A small network was shown many inputs. Here are its activations along a few directions, one row for each input.
Each table varies a few parts of the input and shows all the possible inputs, shuffled.
A made-up example of a description, with smaller parts first: one of 2 separate values, together with either a single point or one of 11 places around a ring or (one of 6 places along a line, together with one of 8 places around a ring).
Shared parts are said once, and a part with two or three values counts as separate values.

Other details of the inputs vary at random and push rows far along two fixed directions, the same in every table; ignore that.
To show where, the next rows are all for the same input, with only those details redrawn:
[-18  16 -23   1 -15 -33 -21   4  -1  -9   1  -9]
[ 5  6  6  1  1  6 11  3  9  6 17  0]
[-19  18 -24   1 -16 -33 -20   4  -2  -9   3  -9]
[-18  17 -23   1 -16 -33 -20   4  -2  -9   2  -8]
[ 5  8  5  1  0  6 12  3  9  6 19  0]
[ 5  7  6  1  2  6 11  4  9  6 17  0]
[ 6  8 10  0 -3 14 21  2  9 11 28  3]
[ 19  -9   1   3  48  -6 -20  10  20 -13 -30  -9]

A family of inputs:
row 1: [-5  4  3  3  3 14  8 10  4  7 15  0]
row 2: [  6 -16  -3 -25  -5  19  14 -18 -21  -8   4  17]
row 3: [-26  15 -26   1 -14 -29 -23   6  -1  -7  -2 -10]
row 4: [  6  -7  15  -5 -13  23  19  -8 -11  23  15  -8]
row 5: [ 21 -27   3  -7  35  12  -2  -4   4 -29 -49  25]
row 6: [ -5  -8  14  11 -12  10  12  -4   0  13   1   9]
row 7: [  1  -4  24  11 -14  18  22  -8   0  15  12  11]
row 8: [ 17  -9   7   4  53  -1 -19  10  20 -14 -35  -9]
row 9: [ 14  -5  17  -5 -14  17  16  -8 -11  21  16  -6]
row 10: [  6  -4  13  -5 -11  11   7  -8 -13  13   5  -9]
row 11: [  2 -11   9  -2  -7  16   8  -3 -16  14   4 -11]
row 12: [-19  18 -23   0 -15 -33 -21   4  -1  -9   2  -8]
row 13: [  3   6 -14 -17   4  18  19  -4  -4 -14  12  29]
row 14: [-25  -2 -11  14 -24 -22 -18   1 -14  -4 -15   0]
row 15: [ 22 -23  14  15  35  -1 -17   1  13  -9 -43   2]
- What do these inputs look like to the network? => one of 3 separate values, together with either a single point or one of 4 places along a line
- Change only the place on the line of 4 in row 15. List by row number the other rows that result. => row 6, row 7, row 14
- Change only the choice among 3 separate values in row 5. List by row number the other rows that result. => row 2, row 13
- Change only the choice among 3 separate values in row 10. List by row number the other rows that result. => row 7, row 8

A family of inputs:
row 16: [  4   7  -6 -12  -6   7  11   0   0   1  25   5]
row 17: [-14   1 -16   3 -14 -15 -14  -2 -13 -10 -14   2]
row 18: [ -6   6  -5  13   9 -15 -16   9  10 -11 -19  -3]
row 19: [ 28  -5  17   7  56  16  -3  13  24   0 -18 -10]
row 20: [  8  -5  13  -3 -12  16  19  -8  -5  21  21  -9]
row 21: [28 -7 31  4 44 38 22  6 26 14  8  0]
row 22: [ -1  -6   8   3 -21   4   4 -13 -13  12  -2   4]
row 23: [-12  -1  -1   3 -20   3  10  -2  -5   4  13  11]
row 24: [ 28 -23  14  -6  36  10 -10  -4   3   3 -35 -15]
row 25: [  1   0  23  12 -18  13  20   1   4  19  23   2]
row 26: [ -4   6  18  16 -13  -1   6   2   9   9  11  -3]
row 27: [  7 -19   8  -1  21   9  -5  -6  -3 -11 -31  10]
row 28: [-11   5 -19 -11 -13 -15 -16  -4 -18  -7 -11 -11]
row 29: [ -2   0   1  -9 -14   7  16 -10 -12  -6   7  20]
row 30: [-15   1 -18  -8  -8 -15 -16  -3 -12  -9  -5  -9]
row 31: [  5  -8  19  10 -15  15  16  -3   1  17  15   4]
row 32: [-14   3 -16   6 -14 -17 -15   4  -7  -8 -11   1]
row 33: [ 9 -5 -3 -2 19  2 -8  8  1 -1 -9 -9]
row 34: [-14   2 -21  -5  -4 -21 -23   3  -7  -8  -7 -10]
row 35: [-12  14 -17   0  -5 -20 -17   9  -3  -3   0 -13]
row 36: [-10  -4 -15 -13   2 -15 -23  -4 -14 -15 -22 -10]
row 37: [  2   5  -6 -14  -6   5   9  -4  -6  -5  17   3]
row 38: [22 -7 17  1 23 27 27  3 21  2  6 20]
row 39: [ -8   7   3  -1 -33  -1  13  -3 -11  22  33 -10]
row 40: [ -6  14  -1   3 -12   2  18  -1  12   1  20  16]
row 41: [-10   1 -19  -4  -9 -17  -7  -5  -9 -19  -9  12]
row 42: [  2 -15   4   2  15   7  -2  -3  -1  -8 -20   9]
row 43: [  1  -6  11   7 -20  10  13  -9  -7  14  10   3]
row 44: [  3  -2  -1  -1  21  -1 -10   7   9  -1  -7  -8]
row 45: [ -7  14 -24  -8   2 -24 -19   5   4 -13   0  -4]
row 46: [ -5  10   7   4 -19  -4   7   2  -2  18  24 -13]
row 47: [10 -5  3 -6  9 15  7 -1 -3  4  2 -6]
row 48: [-14   0 -17  -1 -14 -19 -20  -6 -19 -12 -24   3]
row 49: [ 14  -2   8 -19   6  20  16  -6  -5  -3  11   6]
row 50: [-1 22 -4 -5 -7  1 12  1 10  6 32  4]
row 51: [ -2   3  -1  -3 -20  10  23  -3   0   3  26  21]
row 52: [ -4  -7  -6   8  18 -12 -18   7  10 -12 -28   2]
row 53: [ -6  14   8   8 -12 -10   2   3   3  13  20 -15]
row 54: [ 14 -14  13  12  49   5 -11   9  26 -11 -38   2]
row 55: [-11   5 -12   9  -2 -18 -16   8   2  -9 -16  -1]
- What do these inputs look like to the network? => one of 2 separate values, together with one of 4 places along a line, together with one of 5 places along a line
- Changing only the place on the line of 4 turns row 34 into row 16. The same change can be made to row 21. Which row results? => row 50
- Changing only the place on the line of 4 turns row 40 into row 18. The same change can be made to row 51. Which row results? => row 32
- Change only the place on the line of 5 in row 20. List by row number the other rows that result. => row 24, row 39, row 46, row 53
- Change only the choice among 2 separate values in row 36. List by row number the other rows that result. => row 27
- Change only the place on the line of 4 in row 35. List by row number the other rows that result. => row 44, row 45, row 46
- Change only the place on the line of 5 in row 42. List by row number the other rows that result. => row 23, row 27, row 52, row 54
- Change only the choice among 2 separate values in row 35. List by row number the other rows that result. => row 55
